Each row below holds a small network's activations on one input, seen along a few directions.
In each table, some parts of the input vary, and every possible input appears once, in random order.
A made-up example of a description, with smaller parts first: one of 5 places around a ring, together with either a single point or one of 9 places along a line or (one of 3 separate values, together with one of 6 places along a line).
Shared parts are said once, and a part with two or three values counts as separate values.

Other details of the inputs shift rows strongly along two fixed directions, in all tables alike. That doesn't count.

Table:
row 1: [ 13 -20  31 -12  13  61  37  36 -51   2 116  35]
row 2: [ 16 -44 -11 -24   7 -53  22 -25  25  30 -21 -27]
row 3: [-14  26  15  -4   4  13  -4  11  12 -19 -11   3]
row 4: [-15  -6 -14  29   2  32 -15 -13  14 -26  -6  -7]
row 5: [-11  24   0  -5   3   7 -15  12  -5 -27 -10   0]
row 6: [-12  30 -11  11  -5  11 -21   9  12 -15 -21 -11]
row 7: [-10 -21 -18  -3  -6 -57  33  -1  -8  27 -30 -14]
row 8: [-14  26  10   5  -4  12 -15  -1  -8 -19  -6  -9]
row 9: [ -7  26  10 -10   8  13  -7  14  11 -19 -12   5]
row 10: [ -6  29  -5  13  -5  22 -16   2   1  -9  -3 -14]
row 11: [  6  25  15  -6   7  14 -11   8   5 -17 -14   5]
row 12: [  1  -7 -20  -2  12  35 -31 -22  13 -20  -4 -13]
row 13: [-11  23 -14  12 -10  39 -12  -7  -4  -3 -15  -3]
row 14: [ 12 -26 -10   1  -5 -54  26 -14 -17  33 -31 -19]
row 15: [  9   1 -11  -4  13  19 -34 -13  19 -23   9 -23]
row 16: [  9   4  14 -21   2  -1 -36 -21  28 -27  16   6]
row 17: [ 12  -8  14 -13  13  60  48  24 -67 -17 112   9]
row 18: [  0  25  22   2  -2   4 -25 -11   5  -9   4  13]
row 19: [-15  20 -19   8  -8  35 -10   4   1 -11 -17   3]
row 20: [-14  -9  23  13 -10   6 -28   6  27 -23   7  11]
row 21: [-10  28  20   0   2  18  -7   0   7 -10  -8  -4]
row 22: [-14   7  16  13  -2   4 -16  -9  33 -32 -16 -11]
row 23: [  5  26  16  -3   1  -1 -23   1   5 -16  -2  26]
row 24: [  5   9  31   7   1  12 -32   9   3  -3  -6  18]
row 25: [ 28 -67   1 -22  12 -11  89  37 -58  52  93  37]
row 26: [ -3  19 -13  12  -7  41 -17 -10  -6  -3 -15  -7]
row 27: [  1  23   5   0   1   8 -18   7 -11 -25 -11  -1]
row 28: [ -9  29  20   3  -4   3 -19  -7   7 -10   4  17]
row 29: [-18  13  21   3  -1   8 -23  22  12  -8  -4  24]
row 30: [  3  -1   4 -14  10   9 -32 -15   9 -34   5 -18]
row 31: [  2  25  -4  13  -1  24 -21  -2  -2  -8  -3 -17]
row 32: [ 20 -23 -26   8  -6 -44  27 -11 -10  45 -26 -24]
row 33: [  1 -30  12  -3  12  56  54  23 -50 -40 124  10]
row 34: [ -3 -32  -7  -6  -2 -59  17  13   9  46 -31  14]
row 35: [  9 -21 -43   4 -13 -35  21 -12  -4  45 -54 -10]
row 36: [ 14 -17 -35   4  -7 -54  21  -4   0  42 -41 -20]
row 37: [ 13 -58  -5 -22  -4 -58   1 -14  27  38 -13  -9]
row 38: [  6  18 -11  11  -7  40 -17  -9 -10  -7 -18  -2]
row 39: [ -9  21 -24   1  -4  35 -13   8   0 -11 -18   5]
row 40: [  8  23  25   2  -1   2 -25 -10   2 -13  -1  19]
row 41: [ -4 -40  -5   7 -14 -71  24 -23  25  24 -12   0]
row 42: [ 16 -75 -27   4   9  -4  98  14 -43  28 103  -8]
row 43: [  1 -20 -12 -11  -3 -68  26  -4   8  37 -24  14]
row 44: [ -3  27  20   2   3  12 -21  -7  13  -8 -25 -11]
row 45: [ 16 -24   0  -5   2 -49  34 -13  -1  43 -34 -15]
row 46: [ -7 -19  -8  -5  -8 -69  29  -7   9  37 -22  12]
row 47: [-13  15  26   7  -3  12 -26  10   8   0  -2  17]
row 48: [ -4  27 -15   2   1  18 -16  15   5 -17  -7  -5]
Each input here is: one of 6 places along a line, together with either one of 2 separate values or one of 6 places around a ring.
The inputs of row 27 and row 23 match in every part but the place on the line of 6. If row 5 is changed in the same way as row 27 into row 23, which row does it become? -> row 43
The inputs of row 44 and row 17 match in every part but the place on the line of 6. If row 2 is changed in the same way as row 44 into row 17, which row does it become? -> row 30
Which other rows does row 42 become when the choice among 2 separate values takes its other values? List them by row number. -> row 15
Which other rows does row 7 become when the place on the line of 6 takes its other values? List them by row number. -> row 3, row 6, row 19, row 29, row 46
Which other rows does row 47 become when the place on the line of 6 takes its other values? List them by row number. -> row 8, row 10, row 13, row 21, row 28

Table:
row 49: [ 13 -53 -76   6  -3 -52  20 -56  26  54 -69 -65]
row 50: [ 19  54  25 -20  12  40 -16  23 -22 -22  33  24]
row 51: [ 17 -35 -84  16 -16 -45  23 -29 -13  69 -93 -54]
row 52: [-32  13  12  45 -14 -36 -72 -27  69 -21 -81 -19]
row 53: [ 15 -33  -7 -19  10 -19 100  22 -65  49  48  -9]
row 54: [-12  27  14  -4   1  60 -15  41  -3 -16  22  47]
row 55: [  6 -17  22  -1  -7 -64 -58 -43  46  18 -64  -3]
row 56: [-27  51   2  10  -1  52   2  24 -26 -46  25  17]
row 57: [ 18  28  38 -31  13  30 -37   7   6 -51  53  11]
row 58: [ -1 -48 -15  15 -10 -15  92  22 -46  59  55  12]
row 59: [-17  39  28   4   0 -16 -69 -22  52 -47 -75 -37]
row 60: [  8 -88 -11 -25  11 -29  69  24 -13  41  71  31]
row 61: [-19  28  12   7   3  43 -11   7   9 -77  46  10]
row 62: [ 13  35  39  -4   1  52 -29   7 -21 -10  30  36]
Describe the family of inputs behind these rows. -> one of 2 separate values, together with either a single point or one of 6 places around a ring
The inputs of row 60 and row 54 match in every part but the choice among 2 separate values. If row 61 is changed in the same way as row 60 into row 54, which row does it become? -> row 56
Which other rows does row 53 become when the choice among 2 separate values takes its other values? List them by row number. -> row 59
